cols: X S D Z M Q P J H Y
gud: [127 127 129 130 131 133 126 127 124 128]
tibur: [129 123 129 132 135 138 119 124 115 125]
voru: [ 98 132 122 118 114 171 125 133 127 125]
vizen: [125 128 139 144 150 151 127 124 113 135]
pas: [133 122 129 117 132 133 138 130 124 130]
fet: [ 54 142 131 128 127 252 130 139 115 136]
gek: [121 132 128 101 133 112 150 132 126 129]
vom: [129 133 135 157 127 144 123 129 142 137]
Nad: [129 132 137 124 129 132 131 129 127 128]
Sib: [127 129 131 130 134 131 131 128 125 131]
down: [118 144 117 128 101 157 124] : Z
then: [129 132 135] : [138]
then: [132 122] : [118]
down: [133 138 171 151 133 252 112 144 132] : Q
down: [144 117] : Z

cols: N E U B
pas: [167 127 196 240]
vom: [120 126 161  53]
tibur: [255 167 197 201]
down: [ 53 201] : B
then: [127 196] : [240]

cols: R T K F C
gek: [156 159 106 144  67]
vom: [104 144 206  78 118]
gud: [ 57 171 180  44  90]
fet: [ 85 201 195  73 147]
then: [ 57 171] : [180]
down: [44 73] : F
then: [106 144] : [67]

cols: nid vimud vosi zedep Gid rekag bot duvi
gek: [ 65 214 191 148  48  42 119 143]
vaved: [ 65 214 191 148  48 191 137  79]
Sib: [ 65  33 191 148  48 191 137  79]
down: [214 214] : vimud
find: [ 65 214 191 148  48 191 137  79] : vaved
then: [ 33 191 148  48 191] : [137]
down: [79 79] : duvi
find: [ 65 214 191 148  48  42 119 143] : gek

cols: fetu Zis guz lerok Dube mos
vizen: [ 48 127  45  68 102  85]
voru: [ 95 172  82 108 212 143]
gek: [182  99 201 124  98 155]
vaved: [ 75 125  69  84 138  97]
Poneg: [103 128 108 106  75 120]
Nad: [ 67 106  69  74  95  83]
pas: [ 73 102  74  77  99  85]
gud: [187 101 204 123  92 152]
Sib: [ 89 172  72  83 189 119]
fet: [ 40 152  36  78 110  99]
vom: [ 67 104  70  77  88  82]
tibur: [ 78 161  65  94 196 121]
down: [69 74] : guz
then: [152  36  78 110] : [99]

cols: zisa Fesez kobov beba fak nam
Sib: [160  77 103 133 166 138]
gek: [138 105 109 122 162 144]
fet: [184  74  64 158 194 146]
Nad: [127  88 100 133 189 176]
vaved: [138 105 109 122 162 119]
pas: [170  97  73 158 178 146]
voru: [160  77 103 149 167 148]
vizen: [170  97  73 122  33  86]
down: [189 162 178 167  33] : fak
find: [170  97  73 158 178 146] : pas

cols: zov rosiz biz vuve vumu mir Zosen
voru: [129 127 130 128 129 155 230]
vizen: [164 227 145 129 129 131 129]
fet: [127 127 128 129 128 142 221]
pas: [128 127 127 127 129 137 219]
tibur: [139 222 173 130 128 127 129]
gud: [204 195 130 127 128 128 127]
vaved: [128 130 128 128 128 130 194]
gek: [130 129 154 231 152 129 125]
Sib: [129 128 129 131 129 145 200]
then: [145 129 129 131] : [129]
down: [130 145 128 127 173 130 128 154] : biz
then: [128 129 155] : [230]
down: [131 142 137 127 128 130 129] : mir
down: [129 128 129 128 128 128] : vumu
down: [130 145 128 127 173] : biz

cols: V G W A
Nad: [214 115  86 130]
gek: [120 127  79 122]
vizen: [125 143 145 116]
voru: [240 128 129 105]
fet: [164 124 135 131]
gud: [ 47 124 135 126]
Poneg: [240 128 142 124]
tibur: [120 127  79 146]
pas: [164 123 126 137]
vom: [159 131 105 142]
vaved: [144 126  94 114]
find: [ 47 124 135 126] : gud
find: [120 127  79 122] : gek
down: [240 164] : V
down: [214 120 125 240 164  47 240 120 164] : V
find: [120 127  79 146] : tibur
down: [ 86  79 145 129 135 135] : W

cols: pulu Logu giv Sud dide ripod dubif zeki loba
gud: [123  90 114 114 101 171 145 107 123]
vaved: [ 62 100 214 200  56 103 111 208 200]
tibur: [136  88 100 100 114 170 142  93 112]
vizen: [ 58  97 218 203  54 104 113 211 204]
voru: [105 192  82  80 123  77  81  95  93]
vom: [192  82  80 123  80  81  77  98 117]
down: [111 142] : dubif
then: [123  90] : [114]
then: [81 77] : [98]
down: [171 103 170 104  77] : ripod
then: [192  82  80 123  77] : [81]
then: [200  56 103 111] : [208]

cols: Lud fup gedi gosig lurib funo gibov mozo
Sib: [133  99 109 109 106 108  15 169]
pas: [172 122 154 111 205 233  40 184]
fet: [ 93 105 157 231 165 131 113  95]
gek: [140 202 222 224 217 189  58  29]
vaved: [100 136  62  74  75  41 239 193]
Poneg: [155 184 156  84 155 173 118 128]
gud: [ 36  39 187 209 123 117  75  92]
tibur: [ 60  72 121  62 108 117 186 230]
Nad: [160 200 186  81 234 196 140 216]
voru: [ 50 184 156  78 198  44  56  74]
vom: [133  99 109 109 214  86 186 121]
vizen: [ 82 169 216 225  60  78 128 180]
down: [133 172  93] : Lud
then: [109 214] : [86]
down: [156 187 121 186] : gedi
find: [ 50 184 156  78 198  44  56  74] : voru
then: [205 233] : [40]

cols: Paroz sizu gulu puti Veli sazib ren
Sib: [105  75 122  88 196 178 200]
Nad: [100 208 134  68  99  66  66]
voru: [110  81 127  95 191 182 200]
Poneg: [105  78 120  80 196 179 202]
vom: [121 199 161 138  71  61  52]
vaved: [ 89 175 108  65  89  46  58]
gek: [132 127 157 231  42  60  63]
down: [ 66 200] : ren
down: [200  66 200 202] : ren
then: [65 89] : [46]

cols: tuk vemeg zefu mup zenod Molik
fet: [221  85 145  67  49 170]
tibur: [ 44 208 209 189 125 127]
Sib: [205 132 189 209 175  67]
down: [127  67] : Molik
then: [132 189] : [209]
then: [209 189] : [125]
then: [189 209] : [175]
down: [189 209] : mup

cols: lel Zefik dabe resif lusam sas lafig Bopu
fet: [108 218  45  43 174 168 113  74]
vizen: [119  57 180 244 116  83 116 191]
Poneg: [129  56 165 205 113  68 107 186]
gud: [ 76 171  56  97 188 116  99 132]
voru: [146 168 128  72 114 186 138  65]
down: [113 116] : lafig
down: [129  76 146] : lel

cols: Ref kiso vig gona gusi gebel dofak Ver
Poneg: [135 189 141  80 159 130  92 111]
Nad: [135 120 136 104 129 132 202 161]
fet: [136  79  71 157  66 122 192 131]
Sib: [210 196 119 112 121 140  59 104]
tibur: [119 210 196 112 164 185 130 183]
gek: [119 118 150 197 144  97 161 116]
vizen: [119 114 182 108 218 120 120 147]
pas: [182 181  60 127  62  75 129 111]
gud: [ 56 109 157  79 169 152 185 133]
then: [210 196 119 112] : [121]
then: [ 97 161] : [116]
then: [119 112] : [121]
then: [ 56 109 157  79 169] : [152]
then: [140  59] : [104]
then: [118 150 197 144] : [97]

cols: Zase zer Vige fugef bek kaz bul dotu nul
Nad: [ 96 155 130 156 150 127 135  92 103]
tibur: [100  63  70  66  75  74  74 108 161]
vaved: [140 233 199 234 215 189 207 109  75]
gud: [215 188 217 164 131 223 217 208  28]
Sib: [ 68 115  87 129 144  79  88  65 166]
vom: [160 149 165 139 128 168 160 164  73]
vizen: [105 168 141 178 181 127 140  82 120]
down: [207 217  88 160] : bul
down: [160 140] : bul
down: [ 63 233] : zer

cols: darov busi Bov bup lep
gek: [105 188 214  59 108]
vom: [192  45 115 108 243]
vaved: [ 84 214 188 114 226]
tibur: [191 155  46 147 242]
voru: [181 214 188 114 226]
down: [108 114 147] : bup
then: [155  46 147] : [242]
then: [192  45 115] : [108]
find: [ 84 214 188 114 226] : vaved

